A small network was trained on invented records. Each row is its activation on one of them, seen along a few directions.
After each row come some of the record's fields: RAMU, VUGUS, MOLU, GITOL.
The largest differences between rows may come from other fields.
(in the rows, 500 means zero)
Strong random noise was added to every row along 2 fixed directions; ignore it. To show where, here is one row again and again, with new noise each time:
[534 455 488 506 513 549 597 496 502 492 549 440 489 500 455 462 437 446
 503 476 580 536]
[535 513 419 497 559 541 589 474 531 449 541 501 540 487 463 522 430 390
 496 558 518 444]
[533 515 575 473 451 450 394 486 456 437 436 511 402 457 562 486 549 613
 532 557 551 466]
[537 638 355 465 601 477 471 433 554 352 467 635 577 444 532 631 475 389
 501 731 404 261]

[604 502 584 566 530 619 541 631 518 441 482 459 301 365 475 479 445 628
 512 526 770 612] -> (RAMU fer; VUGUS fuva; MOLU kopaz; GITOL tuf)
[472 467 444 575 483 636 683 497 627 563 597 353 486 494 368 422 453 415
 498 435 712 569] -> (RAMU tiba; VUGUS govum; MOLU bisit; GITOL tuf)
[505 327 565 540 477 589 684 555 468 622 609 328 478 570 398 358 414 460
 485 273 626 742] -> (RAMU bezus; VUGUS mibe; MOLU bisit; GITOL keso)
[409 440 670 480 323 362 279 487 389 611 417 485 448 559 615 423 659 713
 530 362 413 576] -> (RAMU bezus; VUGUS mibe; MOLU nidi; GITOL keso)
[534 533 300 480 656 560 697 455 562 447 599 534 678 527 412 587 360 212
 464 582 403 394] -> (RAMU fer; VUGUS duzi; MOLU bisit; GITOL keso)
[480 488 609 476 360 448 409 429 500 480 458 405 359 485 517 406 612 629
 547 512 653 472] -> (RAMU rifon; VUGUS mesim; MOLU bisit; GITOL tuf)
[630 594 425 536 618 624 591 536 597 319 500 533 396 341 451 563 399 451
 509 722 711 384] -> (RAMU fer; VUGUS govum; MOLU kopaz; GITOL tuf)
[477 498 476 495 478 495 497 478 492 518 520 515 540 506 517 517 500 463
 503 484 449 471] -> (RAMU fer; VUGUS mesim; MOLU rimib; GITOL keso)
[549 458 514 513 559 553 561 584 458 506 518 514 495 491 491 515 417 494
 481 448 496 602] -> (RAMU fer; VUGUS mesim; MOLU rimib; GITOL keso)
[528 441 389 530 571 633 775 479 585 514 641 378 568 531 342 453 361 274
 476 461 624 544] -> (RAMU bezus; VUGUS govum; MOLU bisit; GITOL tuf)
[514 601 563 457 470 394 293 490 478 410 373 600 408 444 603 546 622 667
 526 639 468 392] -> (RAMU tiba; VUGUS mesim; MOLU bisit; GITOL tuf)
[536 431 463 564 593 643 703 612 517 565 601 447 533 504 406 490 357 406
 458 379 564 675] -> (RAMU bezus; VUGUS fuva; MOLU rimib; GITOL tuf)
[577 452 758 468 363 438 323 544 394 439 384 430 210 426 582 397 600 813
 557 495 722 602] -> (RAMU fer; VUGUS kolak; MOLU kopaz; GITOL tuf)
[408 613 368 474 461 426 430 335 598 464 487 552 619 517 521 556 593 396
 519 645 390 235] -> (RAMU rifon; VUGUS govum; MOLU nidi; GITOL keso)
[461 352 615 512 370 510 544 500 438 631 557 346 452 564 471 371 510 549
 515 280 588 681] -> (RAMU fer; VUGUS kolak; MOLU rimib; GITOL keso)
[351 413 310 543 505 561 742 428 585 722 685 405 792 676 364 459 435 206
 452 290 344 562] -> (RAMU tiba; VUGUS mesim; MOLU nidi; GITOL keso)
[515 383 472 506 526 581 716 504 497 569 625 368 550 568 386 425 391 354
 481 363 568 629] -> (RAMU fer; VUGUS duzi; MOLU bisit; GITOL keso)
[547 331 771 474 347 469 464 537 370 541 482 319 265 522 502 302 555 721
 538 329 728 729] -> (RAMU bezus; VUGUS mesim; MOLU bisit; GITOL tuf)
[497 308 733 514 367 492 483 599 348 650 516 364 365 547 521 347 518 693
 512 212 591 807] -> (RAMU fer; VUGUS duzi; MOLU rimib; GITOL keso)
[453 588 528 502 473 422 305 522 484 504 401 615 485 468 603 571 606 639
 504 548 389 438] -> (RAMU tiba; VUGUS duzi; MOLU rimib; GITOL keso)
[540 336 699 505 416 525 538 590 397 587 518 345 348 535 473 347 492 652
 506 289 672 785] -> (RAMU bezus; VUGUS mesim; MOLU bisit; GITOL tuf)
[465 614 392 448 536 415 413 412 535 438 459 619 616 521 545 608 547 424
 496 638 313 305] -> (RAMU tiba; VUGUS kolak; MOLU rimib; GITOL keso)
[552 582 513 485 486 505 464 447 561 354 455 481 362 410 488 496 531 548
 534 673 680 363] -> (RAMU rifon; VUGUS fuva; MOLU bisit; GITOL tuf)
[393 417 422 507 427 499 602 400 521 631 606 414 661 614 446 439 489 333
 498 363 410 497] -> (RAMU fer; VUGUS mesim; MOLU nidi; GITOL keso)
[386 368 516 520 407 491 581 476 475 708 592 376 602 638 445 395 518 450
 487 250 434 650] -> (RAMU tiba; VUGUS duzi; MOLU nidi; GITOL keso)
[497 406 468 557 510 610 690 525 545 583 610 371 511 528 386 425 410 405
 488 371 623 625] -> (RAMU tiba; VUGUS kolak; MOLU bisit; GITOL tuf)
[407 453 316 482 525 507 678 373 554 595 637 453 766 647 408 493 437 194
 469 428 323 431] -> (RAMU bezus; VUGUS mesim; MOLU nidi; GITOL keso)
[505 448 572 474 429 490 523 463 495 497 508 392 414 521 465 402 534 549
 521 466 629 546] -> (RAMU rifon; VUGUS mesim; MOLU bisit; GITOL tuf)
[427 584 350 459 513 420 451 373 537 480 500 600 688 547 539 590 534 349
 499 606 271 278] -> (RAMU fer; VUGUS mesim; MOLU nidi; GITOL keso)
[473 339 575 496 426 524 616 495 446 623 589 346 511 607 436 365 470 467
 494 284 549 687] -> (RAMU bezus; VUGUS mesim; MOLU rimib; GITOL keso)
[591 477 465 568 610 660 679 609 546 471 565 461 442 419 408 506 357 442
 482 504 680 593] -> (RAMU fer; VUGUS duzi; MOLU kopaz; GITOL tuf)
[449 473 701 450 302 340 222 447 388 513 373 491 367 507 641 422 684 761
 559 470 487 484] -> (RAMU bezus; VUGUS mesim; MOLU rimib; GITOL keso)
[547 474 452 490 567 543 619 498 507 471 555 476 538 512 449 498 416 394
 489 507 519 514] -> (RAMU fer; VUGUS mesim; MOLU bisit; GITOL tuf)
[569 496 536 480 543 521 533 538 481 444 492 482 436 478 479 494 459 518
 497 526 575 543] -> (RAMU bezus; VUGUS fuva; MOLU bisit; GITOL tuf)
[469 552 338 505 540 553 632 399 627 469 576 476 610 514 414 529 460 296
 493 586 510 356] -> (RAMU rifon; VUGUS govum; MOLU rimib; GITOL tuf)
[526 480 404 470 542 537 662 405 558 447 583 426 568 539 404 470 425 304
 497 554 548 421] -> (RAMU bezus; VUGUS govum; MOLU bisit; GITOL tuf)
[565 449 525 621 557 713 698 669 576 548 575 386 362 414 375 444 385 537
 480 403 805 728] -> (RAMU tiba; VUGUS fuva; MOLU kopaz; GITOL tuf)
[523 531 486 470 499 476 477 458 500 434 482 515 488 478 517 515 509 486
 516 582 510 416] -> (RAMU fer; VUGUS mesim; MOLU bisit; GITOL tuf)
[411 571 503 461 429 381 322 436 488 530 433 574 554 527 594 548 628 560
 509 528 335 391] -> (RAMU bezus; VUGUS duzi; MOLU rimib; GITOL keso)
[653 517 545 529 620 600 548 647 481 384 470 543 352 373 494 539 393 574
 493 585 657 576] -> (RAMU fer; VUGUS mesim; MOLU kopaz; GITOL tuf)
[593 431 565 550 569 614 617 644 471 510 534 449 398 447 450 467 395 550
 483 422 660 697] -> (RAMU fer; VUGUS duzi; MOLU kopaz; GITOL tuf)
[422 606 430 473 460 391 350 388 536 470 438 599 593 510 576 565 609 485
 518 625 338 282] -> (RAMU bezus; VUGUS govum; MOLU nidi; GITOL keso)
[554 490 596 546 459 561 491 554 526 461 470 432 314 409 482 434 513 640
 525 522 746 561] -> (RAMU tiba; VUGUS govum; MOLU kopaz; GITOL tuf)
[490 715 293 531 661 510 448 511 619 402 448 721 621 420 532 706 492 411
 470 736 334 270] -> (RAMU tiba; VUGUS mibe; MOLU bisit; GITOL tuf)

Which values does each new row have?
[517 460 667 414 405 364 336 471 376 476 415 484 401 533 584 443 603 666
 529 482 478 524] -> (RAMU bezus; VUGUS duzi; MOLU bisit; GITOL keso)
[389 417 713 453 243 319 250 416 383 610 414 423 414 583 616 360 715 740
 556 361 462 543] -> (RAMU bezus; VUGUS mesim; MOLU nidi; GITOL keso)
[506 611 410 425 532 408 422 377 535 377 455 588 565 500 534 583 545 420
 513 697 390 260] -> (RAMU tiba; VUGUS kolak; MOLU bisit; GITOL tuf)
[549 610 467 471 514 475 415 450 536 348 438 571 435 404 543 564 528 515
 532 710 548 302] -> (RAMU fer; VUGUS mesim; MOLU bisit; GITOL tuf)
[512 511 619 512 379 473 375 478 491 451 432 453 322 421 552 434 592 680
 557 547 680 469] -> (RAMU fer; VUGUS govum; MOLU bisit; GITOL tuf)
[417 483 605 518 390 434 355 542 447 619 449 511 462 526 576 468 623 684
 506 376 443 600] -> (RAMU tiba; VUGUS mesim; MOLU rimib; GITOL keso)
[555 695 539 563 572 506 249 666 525 388 315 726 337 299 638 665 573 773
 500 697 521 441] -> (RAMU tiba; VUGUS mibe; MOLU kopaz; GITOL tuf)
[478 395 646 537 377 524 502 538 474 596 512 352 361 514 473 356 548 645
 522 338 685 678] -> (RAMU tiba; VUGUS mesim; MOLU bisit; GITOL tuf)
[564 614 408 429 609 438 453 440 507 337 450 637 560 475 537 624 477 412
 498 716 375 297] -> (RAMU fer; VUGUS kolak; MOLU bisit; GITOL tuf)
[417 473 341 444 503 452 614 336 536 552 603 467 744 649 438 501 474 223
 485 475 305 381] -> (RAMU bezus; VUGUS kolak; MOLU nidi; GITOL keso)
[502 561 369 474 585 496 536 455 528 450 520 589 634 511 503 595 451 350
 480 593 359 377] -> (RAMU fer; VUGUS mesim; MOLU rimib; GITOL keso)
[553 528 404 517 602 591 636 510 572 438 549 497 525 468 423 530 406 374
 480 581 573 466] -> (RAMU bezus; VUGUS mesim; MOLU kopaz; GITOL tuf)
[382 263 457 539 398 589 809 422 532 760 732 216 653 705 311 298 423 264
 481 148 555 718] -> (RAMU tiba; VUGUS kolak; MOLU nidi; GITOL keso)
[493 379 601 517 429 526 559 528 457 587 545 372 437 543 460 383 494 543
 506 336 604 668] -> (RAMU bezus; VUGUS mibe; MOLU bisit; GITOL keso)
[353 559 452 493 403 382 344 409 516 594 461 569 622 567 576 528 644 524
 505 487 293 387] -> (RAMU tiba; VUGUS mesim; MOLU nidi; GITOL keso)
[506 419 573 500 483 505 520 552 431 562 516 466 489 538 505 454 481 543
 488 379 492 642] -> (RAMU bezus; VUGUS mesim; MOLU rimib; GITOL keso)
[598 449 577 516 496 574 582 539 496 436 521 405 346 432 452 427 440 543
 524 510 739 571] -> (RAMU fer; VUGUS govum; MOLU bisit; GITOL tuf)
[582 346 641 554 496 616 640 640 441 562 556 352 348 479 428 374 406 589
 495 321 739 790] -> (RAMU fer; VUGUS duzi; MOLU kopaz; GITOL tuf)
[520 670 337 492 631 493 468 475 591 372 457 662 577 434 521 647 492 411
 485 736 394 275] -> (RAMU tiba; VUGUS mesim; MOLU bisit; GITOL tuf)
[535 411 573 534 442 579 607 520 505 521 553 352 386 478 433 386 465 527
 521 419 733 619] -> (RAMU fer; VUGUS govum; MOLU bisit; GITOL tuf)
[486 511 495 500 518 481 453 529 465 522 483 568 543 501 548 549 496 519
 490 478 393 509] -> (RAMU fer; VUGUS duzi; MOLU rimib; GITOL keso)
[543 612 513 434 559 384 327 496 456 379 382 649 482 459 600 598 563 584
 504 675 366 357] -> (RAMU bezus; VUGUS duzi; MOLU bisit; GITOL keso)
